Each row below is a small network's average activation on inputs in which a field has the value named, seen along a few directions.
Related values have similar rows: they may be neighbours, one step apart, or belong to one group.
In the rows, zero is written as 500.
Random noise pushes rows far along 4 fixed directions. That doesn't count. These rows show it; they differ only by the noise:
[514 587 493 489 691 415 480 452 665 623 575 609 394 578 509 422 562 397
 305 413]
[592 521 655 512 630 302 585 554 711 584 707 614 187 495 410 370 469 404
 368 384]
[651 457 642 376 636 361 717 519 666 556 689 609 197 499 358 265 334 371
 450 132]
[369 590 101 358 675 760 361 237 418 602 260 552 933 657 749 491 579 479
 347 344]
[521 389 470 467 421 514 580 511 461 458 564 532 499 388 572 424 343 590
 559 392]
[464 443 455 365 599 735 471 524 447 462 391 485 742 463 642 560 771 542
 629 448]


Field W:
w6: [578 518 390 377 640 438 675 382 456 576 591 475 456 657 310 264 257 333
 400 150]
w5: [312 788 258 823 275 357 195 355 539 527 369 515 627 678 678 693 567 602
 253 979]
w3: [590 553 506 351 482 524 572 488 498 520 356 434 490 646 435 397 532 405
 547 432]
w9: [561 472 511 413 604 558 603 484 419 492 582 482 600 539 506 497 526 410
 553 411]
w11: [378 476 539 621 516 517 345 584 540 500 500 563 594 376 685 682 786 542
 410 747]
w8: [489 435 325 693 335 428 537 369 367 500 474 518 522 418 541 409 106 576
 343 466]
w4: [464 454 337 531 346 499 361 429 378 411 499 432 611 571 445 601 302 602
 519 662]
w1: [470 435 431 349 524 611 625 416 457 530 465 486 547 436 624 505 461 452
 543 229]
w7: [506 627 404 558 541 588 334 438 456 485 351 467 634 656 501 590 500 529
 479 693]
w2: [456 661 522 519 740 451 468 423 654 653 558 595 259 540 425 449 558 273
 266 397]
w10: [542 537 578 525 475 342 503 477 593 523 452 490 356 526 214 368 417 496
 494 468]
w12: [486 521 631 369 456 613 532 562 428 493 331 403 589 596 388 582 474 478
 718 431]
W is arranged as 4 separate groups.
Which other values are in the same group as w10? Give them in the order they are listed. -> w5, w3
Which other values are in the same group as w11? Give them in the order they are listed. -> w1, w2
Which other values are in the same group as w7? Give them in the order they are listed. -> w4, w12

Field Z:
z7: [453 465 463 565 469 487 474 479 495 549 495 513 512 374 605 506 575 527
 436 560]
z2: [656 484 603 452 553 517 557 582 503 455 563 433 449 540 418 478 600 468
 594 516]
z8: [583 493 559 309 531 549 650 500 485 466 441 468 459 540 341 346 502 401
 662 233]
z3: [420 622 514 518 685 519 353 479 646 643 475 579 489 525 598 588 789 419
 362 614]
z12: [496 527 401 511 457 544 510 422 440 430 525 474 555 526 527 540 346 539
 499 489]
z9: [466 585 423 527 429 531 355 462 509 473 404 500 559 544 529 570 471 569
 483 699]
z4: [447 410 532 581 451 399 531 554 453 485 654 506 434 392 483 502 416 526
 495 534]
z5: [436 499 372 442 597 614 442 405 461 584 405 526 649 567 564 495 462 507
 471 379]
z1: [412 463 517 683 441 458 331 633 491 438 565 473 511 442 574 670 634 631
 459 850]
z6: [497 467 581 554 381 435 484 576 477 464 417 449 537 499 425 518 544 566
 576 610]
z10: [509 609 556 585 494 386 492 497 557 571 557 467 410 581 507 570 515 450
 410 608]
z11: [482 392 533 644 277 441 552 576 464 385 575 568 440 296 596 500 333 638
 529 590]
Z is arranged as 4 separate groups.
Which other values are in the same group as z7? Give them in the order they are listed. -> z3, z11
Which other values are in the same group as z12? Give them in the order they are listed. -> z2, z10
Which other values are in the same group as z8? Give them in the order they are listed. -> z9, z6
